Each row below holds a small network's activations on one record, seen along a few directions.
Each row is followed by the record's values for the fields NUBU, FIVI, ZOGAR, LOP, VERIG, ZOGA.
Not every record has every field; a missing one is left out.
Other fields move the rows too, some of them a lot.
In the rows, 500 means zero.
Random noise pushes rows far along 12 fixed directions. That doesn't count. These rows show it; they differ only by the noise:
[533 600 460 604 664 464 543 432 459 616 404 419 542 428 505 456 474 462
 565 311 708 467 574 635 533 441]
[483 382 508 441 397 436 415 528 648 575 570 365 457 659 571 639 292 428
 406 529 342 457 443 574 466 513]
[530 381 422 538 506 360 601 477 674 549 485 393 479 474 563 526 357 344
 430 478 582 466 382 542 627 524]
[329 351 289 391 510 561 500 668 576 550 482 593 502 447 431 627 560 404
 467 719 558 517 572 429 671 509]
[475 520 429 427 563 450 574 514 703 575 319 480 542 244 742 529 412 474
 581 659 678 535 581 482 615 402]
[519 594 488 519 568 586 357 420 538 456 489 625 554 343 428 470 586 436
 652 495 445 461 632 622 450 602]
[461 521 421 434 479 714 394 692 507 189 502 608 667 528 568 607 849 494
 389 367 368 489 563 373 718 481]
[562 584 594 434 409 456 469 502 456 391 498 522 435 598 558 516 580 628
 524 468 255 466 543 580 496 466]
[615 436 405 590 600 578 230 417 432 379 572 323 568 442 489 575 481 551
 571 321 370 464 594 650 296 639]
[598 603 596 626 513 587 485 320 730 540 628 476 616 395 353 476 555 246
 449 327 432 471 369 519 525 601]
[540 700 640 489 422 556 418 365 437 596 499 465 512 664 362 468 563 644
 524 486 265 426 575 611 424 380]
[531 568 595 382 214 499 527 491 621 557 626 561 541 650 322 586 650 458
 434 375 224 537 392 550 493 441]
[519 678 600 579 682 568 554 501 360 539 550 438 417 451 483 529 630 546
 515 367 500 527 590 492 518 476]
[529 676 736 523 535 571 478 515 636 531 568 648 553 625 442 437 517 340
 349 348 330 401 399 537 608 573]

[550 731 646 659 484 553 475 217 682 422 473 644 564 288 506 337 590 284
 697 511 577 412 544 565 532 517]	NUBU is sep, FIVI is roko, VERIG is bigo, ZOGA is zetad
[384 625 500 499 578 756 407 404 625 554 528 408 574 280 519 626 622 346
 592 652 538 564 652 315 504 438]	NUBU is sep, FIVI is roko, ZOGAR is ginem, LOP is vepem
[476 477 402 594 476 486 605 505 354 599 605 461 517 555 246 536 647 493
 494 267 662 578 478 566 462 446]	NUBU is sep, FIVI is roko, VERIG is ruvif, ZOGA is lepum
[529 381 456 529 676 488 377 456 507 514 465 631 521 425 415 374 357 464
 469 548 499 457 476 619 450 721]	NUBU is donom, FIVI is zata, ZOGAR is ves, LOP is buzo, VERIG is bigo, ZOGA is zetad
[544 613 484 610 632 538 512 453 377 258 404 503 490 365 614 424 704 606
 610 523 541 442 639 452 623 459]	NUBU is sep, FIVI is kema
[473 519 445 535 422 542 618 586 357 563 660 375 505 554 348 665 700 452
 492 201 610 631 477 428 448 411]	NUBU is sep, FIVI is zata, ZOGAR is ves, LOP is buzo, VERIG is ruvif, ZOGA is zetad
[473 401 440 589 513 609 401 462 564 525 659 493 507 409 332 566 524 437
 498 610 505 528 523 492 425 610]	NUBU is donom, FIVI is roko, VERIG is ruvif, ZOGA is lepum
[512 589 567 549 596 461 464 561 490 396 300 575 586 590 798 381 401 554
 456 356 653 385 548 604 619 413]	NUBU is donom, FIVI is roko, VERIG is bigo, ZOGA is lepum
[359 500 550 494 557 518 426 664 309 589 649 401 278 687 523 683 388 462
 556 505 486 487 651 517 361 522]	NUBU is sep, FIVI is zata, ZOGAR is ginem, LOP is vepem, VERIG is ruvif, ZOGA is zetad
[530 488 583 472 477 543 389 520 563 531 490 516 639 612 589 506 399 496
 360 288 484 542 425 568 416 501]	NUBU is donom, FIVI is zata, ZOGAR is modut, LOP is buzo, VERIG is ruvif, ZOGA is lepum
[614 502 518 529 515 379 674 440 503 433 460 464 484 408 564 416 527 548
 487 439 530 549 388 456 562 510]	NUBU is donom, FIVI is zata, ZOGAR is modut, LOP is buzo, VERIG is bigo, ZOGA is zetad
[581 552 595 458 236 567 417 205 666 519 490 389 606 550 428 444 481 583
 490 713 231 476 388 413 391 391]	NUBU is sep, FIVI is zata, ZOGAR is modut, LOP is vepem, VERIG is ruvif, ZOGA is zetad
[570 491 500 523 501 373 481 382 475 329 361 512 460 547 587 352 459 558
 556 578 409 367 504 584 572 510]	NUBU is sep, FIVI is roko, ZOGAR is ginem, LOP is buzo
[659 589 552 464 475 586 557 542 586 334 497 587 636 184 611 500 759 692
 498 417 469 669 472 389 494 482]	NUBU is donom, FIVI is roko, VERIG is ruvif, ZOGA is lepum
[430 560 497 523 632 614 370 479 549 731 424 525 634 483 415 456 356 431
 495 501 649 439 557 578 437 477]	NUBU is sep, FIVI is zata, ZOGAR is bego, LOP is buzo, VERIG is ruvif, ZOGA is zetad
[460 503 348 452 599 493 610 570 270 545 446 490 413 307 480 588 697 667
 654 512 647 677 676 472 477 424]	NUBU is donom, FIVI is roko, ZOGAR is modut, LOP is buzo
[619 387 453 327 545 530 522 697 547 488 542 546 631 222 516 556 562 693
 409 416 441 730 387 377 366 606]	NUBU is sep, FIVI is zata, ZOGAR is ginem, LOP is buzo, VERIG is bigo, ZOGA is lepum
[674 590 460 521 570 660 401 241 427 664 444 458 731 291 154 313 576 793
 558 574 413 557 502 488 260 512]	NUBU is donom, FIVI is zata, ZOGAR is modut, LOP is vepem, VERIG is bigo, ZOGA is lepum
[554 472 559 522 415 514 528 396 766 540 475 243 600 577 644 515 350 486
 292 586 455 453 356 382 616 356]	NUBU is donom, FIVI is zata, ZOGAR is bego, LOP is vepem, VERIG is bigo, ZOGA is lepum
[457 509 443 688 531 567 377 272 656 566 562 203 545 405 605 614 349 214
 620 412 708 458 572 551 400 451]	NUBU is sep, FIVI is zata, ZOGAR is bego, LOP is buzo, VERIG is bigo, ZOGA is zetad
[435 648 661 428 585 654 416 649 583 737 524 435 625 495 629 598 338 502
 438 433 579 547 548 414 366 408]	NUBU is sep, FIVI is zata, ZOGAR is ginem, LOP is buzo, VERIG is bigo, ZOGA is lepum
[372 391 327 663 487 671 506 405 521 322 624 511 515 490 313 523 723 238
 467 634 591 445 485 306 720 570]	NUBU is donom, FIVI is zata, ZOGAR is modut, LOP is buzo, VERIG is bigo, ZOGA is lepum
[532 541 699 441 347 477 412 540 685 544 699 407 469 531 657 659 302 318
 553 354 368 546 430 517 259 585]	NUBU is sep, FIVI is zata, ZOGAR is ves, LOP is vepem, VERIG is bigo, ZOGA is lepum
[523 621 661 417 352 430 413 454 550 533 450 580 511 712 564 445 378 537
 526 448 302 405 511 677 420 450]	NUBU is donom, FIVI is zata, ZOGAR is ginem, LOP is buzo, VERIG is bigo, ZOGA is zetad
[401 626 601 645 623 657 540 396 508 532 672 472 322 348 400 560 625 324
 565 701 525 512 593 350 545 540]	NUBU is sep, FIVI is zata, ZOGAR is bego, LOP is buzo, VERIG is ruvif, ZOGA is zetad
[493 622 488 499 585 557 442 472 419 564 366 219 537 458 754 587 433 731
 587 525 603 507 716 488 423 246]	NUBU is donom, FIVI is zata, ZOGAR is bego, LOP is buzo, VERIG is bigo, ZOGA is zetad
[576 473 578 492 480 351 567 452 550 507 512 429 379 482 613 458 308 513
 539 585 458 486 437 515 441 559]	NUBU is donom, FIVI is zata, ZOGAR is ves, LOP is vepem, VERIG is bigo, ZOGA is lepum
[391 616 639 523 629 631 529 618 510 629 661 644 439 453 363 541 554 368
 468 552 496 522 518 397 514 598]	NUBU is sep, FIVI is roko, VERIG is bigo, ZOGA is zetad
[574 600 620 546 555 485 487 452 286 586 548 382 425 665 439 473 450 646
 474 287 424 499 482 589 331 483]	NUBU is donom, FIVI is zata, ZOGAR is ginem, LOP is vepem, VERIG is ruvif, ZOGA is lepum
[540 642 585 370 289 322 664 505 688 494 306 723 581 542 621 375 520 389
 561 415 537 446 427 592 686 376]	NUBU is donom, FIVI is roko, ZOGAR is ves, LOP is vepem
[498 461 448 530 280 585 325 249 605 281 469 501 624 545 486 449 604 444
 560 612 374 437 515 507 496 459]	NUBU is sep, FIVI is zata, ZOGAR is modut, LOP is buzo, VERIG is bigo, ZOGA is lepum
[424 439 525 556 514 630 311 393 546 506 604 474 463 613 400 519 394 430
 441 691 339 418 517 495 429 607]	NUBU is donom, FIVI is zata, ZOGAR is ginem, LOP is buzo, VERIG is ruvif, ZOGA is lepum
[558 363 346 408 405 447 389 578 450 343 432 396 589 466 670 575 450 670
 584 442 493 539 540 533 346 483]	NUBU is sep, FIVI is zata, ZOGAR is ves, LOP is buzo, VERIG is ruvif, ZOGA is lepum
[558 623 546 501 559 544 465 474 512 547 438 492 647 444 553 473 502 487
 528 252 585 543 529 565 416 469]	NUBU is donom, FIVI is zata, ZOGAR is ves, LOP is vepem, VERIG is ruvif, ZOGA is zetad

Which values does each new row have?
[435 440 474 418 350 570 363 699 498 399 576 559 593 648 563 662 580 465
 455 304 454 521 529 532 463 471]	NUBU is sep, FIVI is roko, VERIG is bigo, ZOGA is zetad
[681 463 500 524 382 305 616 235 621 360 385 623 486 305 516 268 490 494
 617 582 489 508 363 582 509 594]	NUBU is donom, FIVI is zata, ZOGAR is modut, LOP is vepem, VERIG is ruvif, ZOGA is lepum
[576 532 677 612 356 326 540 316 501 342 640 465 240 567 582 466 431 373
 633 500 378 435 444 586 424 591]	NUBU is sep, FIVI is zata, ZOGAR is ves, LOP is buzo, VERIG is bigo, ZOGA is lepum
[588 542 528 624 379 524 549 406 523 329 526 327 624 709 515 461 600 398
 358 233 469 389 329 404 648 402]	NUBU is sep, FIVI is zata, ZOGAR is ves, LOP is vepem, VERIG is bigo, ZOGA is zetad
[616 537 584 415 396 404 511 399 616 615 450 489 549 482 525 458 381 521
 519 440 390 542 403 584 390 496]	NUBU is donom, FIVI is roko, ZOGAR is modut, LOP is vepem
[458 528 477 453 460 528 404 651 522 237 463 638 542 442 712 545 600 484
 623 503 497 456 637 496 550 521]	NUBU is sep, FIVI is roko, VERIG is bigo, ZOGA is zetad
[543 568 602 482 356 487 575 361 570 480 447 457 540 621 520 414 516 558
 418 573 389 479 404 427 576 382]	NUBU is donom, FIVI is zata, ZOGAR is modut, LOP is vepem, VERIG is bigo, ZOGA is lepum
[731 563 594 517 391 448 345 371 585 238 405 481 689 487 752 409 464 607
 548 227 359 466 462 649 357 520]	NUBU is donom, FIVI is zata, ZOGAR is modut, LOP is buzo, VERIG is ruvif, ZOGA is zetad
[438 563 600 493 358 585 468 603 444 487 744 426 426 706 428 703 620 353
 461 267 379 528 486 462 428 480]	NUBU is sep, FIVI is zata, ZOGAR is bego, LOP is vepem, VERIG is ruvif, ZOGA is zetad
[514 316 311 446 394 385 553 386 474 419 410 513 438 432 445 420 482 578
 590 776 488 505 472 473 516 535]	NUBU is donom, FIVI is zata, ZOGAR is modut, LOP is vepem, VERIG is bigo, ZOGA is lepum
[445 588 434 479 326 566 461 489 334 580 490 572 586 675 193 480 696 669
 570 519 459 452 608 572 452 330]	NUBU is sep, FIVI is roko, VERIG is ruvif, ZOGA is zetad
[493 625 571 651 682 695 412 393 251 431 521 250 420 644 493 506 596 655
 447 599 380 406 620 337 544 422]	NUBU is donom, FIVI is roko, ZOGAR is modut, LOP is vepem
[452 372 486 584 669 537 446 503 497 462 613 467 352 484 483 533 420 402
 410 635 455 461 487 460 546 668]	NUBU is donom, FIVI is zata, ZOGAR is bego, LOP is buzo, VERIG is bigo, ZOGA is zetad
[509 576 635 487 413 396 465 390 607 487 433 591 482 618 647 428 346 356
 554 410 459 441 470 658 468 522]	NUBU is donom, FIVI is zata, ZOGAR is modut, LOP is vepem, VERIG is ruvif, ZOGA is zetad
[583 348 460 608 656 415 400 503 335 346 530 345 388 614 638 521 363 523
 434 320 437 451 458 591 450 658]	NUBU is donom, FIVI is roko, ZOGAR is modut, LOP is buzo
[474 518 574 426 582 405 613 725 474 544 412 706 454 570 569 409 411 472
 418 480 598 464 444 497 635 542]	NUBU is sep, FIVI is zata, ZOGAR is ves, LOP is vepem, VERIG is ruvif, ZOGA is zetad
[392 460 469 496 442 457 646 516 545 610 546 318 392 503 558 636 472 489
 490 678 587 555 510 365 564 348]	NUBU is sep, FIVI is roko, VERIG is bigo, ZOGA is zetad
